Each row below is a small network's average activation on inputs in which a field has the value named, seen along a few directions.
Related values have similar rows: they may be neighbours, one step apart, or belong to one group.
In the rows, zero is written as 500.
Strong random noise was added to every row along 12 fixed directions; ignore it. To show where, here is one row again and again, with new noise each time:
561 399 605 354 644 650 543 353 433 567 386 542 511 522 576 555 398 685 461 530 410 445
505 390 557 520 587 380 438 574 364 376 544 455 557 215 508 529 553 248 489 523 489 460
656 217 403 515 537 672 657 919 338 606 688 368 816 415 344 653 301 542 516 683 623 354
608 552 516 601 660 615 545 400 619 473 440 574 471 455 677 579 538 594 504 280 609 543
441 473 648 407 316 392 284 854 455 601 443 383 547 251 317 496 451 533 474 341 428 506
282 437 487 463 482 305 573 644 567 578 666 569 734 809 609 388 696 533 486 316 444 363
466 402 608 327 545 586 583 438 469 595 470 539 487 780 552 286 329 599 550 411 413 440
526 383 319 565 567 662 726 683 542 366 685 547 607 728 521 571 345 584 648 513 537 451
438 599 650 404 331 533 443 336 498 880 416 305 486 764 453 657 584 811 557 723 452 319
358 570 387 618 542 419 468 608 578 259 564 641 374 493 570 420 507 565 652 348 442 520
314 502 512 325 428 529 279 592 515 343 350 408 377 449 467 663 320 741 632 408 258 626
392 561 446 496 427 560 460 512 637 266 417 497 368 648 526 800 445 678 694 482 309 571
445 682 597 591 380 386 598 501 564 557 711 643 383 588 436 390 656 525 558 502 501 285
601 648 516 542 490 658 496 331 541 663 411 469 413 499 495 535 500 758 503 575 585 488


Field B:
b6: 536 461 430 508 589 489 439 611 446 609 506 670 619 172 405 456 525 593 259 458 550 529
b1: 420 602 469 391 492 609 390 265 530 451 183 602 388 490 526 604 492 850 446 623 265 608
b2: 434 304 557 184 700 544 389 469 388 308 513 514 435 286 488 642 189 474 431 416 315 584
b5: 177 486 544 450 538 182 444 593 552 185 556 599 403 508 687 702 637 441 575 318 258 459
b3: 571 471 503 486 609 559 490 468 607 481 485 569 436 557 560 423 402 478 471 207 561 643
b7: 465 485 596 516 507 305 412 595 561 660 511 478 535 579 559 416 630 327 470 231 589 425
b9: 411 467 512 490 797 554 427 358 555 239 477 708 318 268 782 605 459 557 554 222 392 572
b8: 400 560 520 501 279 425 548 571 581 332 529 624 463 560 425 600 583 459 499 598 329 535
b4: 807 410 591 576 569 353 664 553 364 253 361 967 390 147 387 171 535 79 176 621 421 535
B is arranged as 3 separate groups.
Question: Which other values are in the same group as b3? Give them in the order they are listed.
Answer: b6, b2, b7
Question: Which other values are in the same group as b4? Give them in the order they are listed.
Answer: b5

Field Y:
y10: 377 535 482 456 302 374 506 698 563 539 614 329 574 762 479 445 505 450 541 388 563 512
y12: 421 625 504 579 697 480 394 251 481 314 700 584 180 200 559 487 476 422 597 456 556 519
y11: 594 331 875 187 507 434 701 577 511 562 471 743 616 611 492 713 525 527 242 385 205 306
y7: 261 386 390 421 508 421 362 453 217 459 552 73 463 538 576 321 315 308 762 791 536 513
y16: 671 431 511 484 477 541 689 756 496 237 715 728 382 387 294 608 325 356 501 501 416 442
y5: 458 541 306 488 436 617 355 642 492 249 396 474 496 238 371 428 322 565 539 467 433 778
y14: 614 327 511 762 658 562 471 654 292 759 217 541 454 440 564 251 418 724 649 696 599 306
y19: 345 596 430 413 386 384 615 372 563 134 776 506 703 422 486 764 781 198 399 563 334 637
y17: 300 432 335 331 542 437 222 790 405 431 589 297 628 173 489 618 364 687 427 396 551 655
y3: 321 549 314 246 580 426 359 297 417 531 567 398 646 473 569 396 561 630 286 565 512 651
y4: 424 477 325 407 415 559 357 407 404 407 454 164 495 525 295 469 268 336 622 741 436 730
y15: 447 638 393 481 385 486 484 259 547 533 564 460 432 682 420 453 582 453 457 678 502 562
y1: 359 839 209 778 287 413 552 504 872 416 677 661 454 841 449 524 800 611 586 430 548 520
y9: 430 422 481 215 722 671 411 231 270 568 560 386 562 233 447 710 377 806 468 783 379 372
y20: 789 355 483 726 425 441 625 754 614 605 107 868 711 656 420 751 772 560 232 609 340 404
y18: 621 558 445 464 482 583 555 531 523 636 599 412 771 229 497 543 583 566 206 459 751 658
y8: 410 560 557 428 279 450 366 430 504 382 427 228 436 514 517 480 506 220 602 449 506 679
y6: 531 517 494 452 457 551 269 469 516 448 127 387 486 414 460 267 372 376 483 193 504 790
y2: 444 372 541 485 497 547 419 395 324 733 466 275 473 664 503 198 331 433 716 734 526 401
y13: 179 678 260 156 214 521 650 345 505 370 882 327 604 889 374 327 435 614 453 692 397 623
Y is arranged as a ring.
Question: List every value one step from y7, in the order listed.
Answer: y8, y13
Question: List every value one step from y9, in the order listed.
Answer: y4, y6
Question: List every value one step from y10, in the order listed.
Answer: y11, y18
Question: List every value one step from y12, in the order listed.
Answer: y15, y1
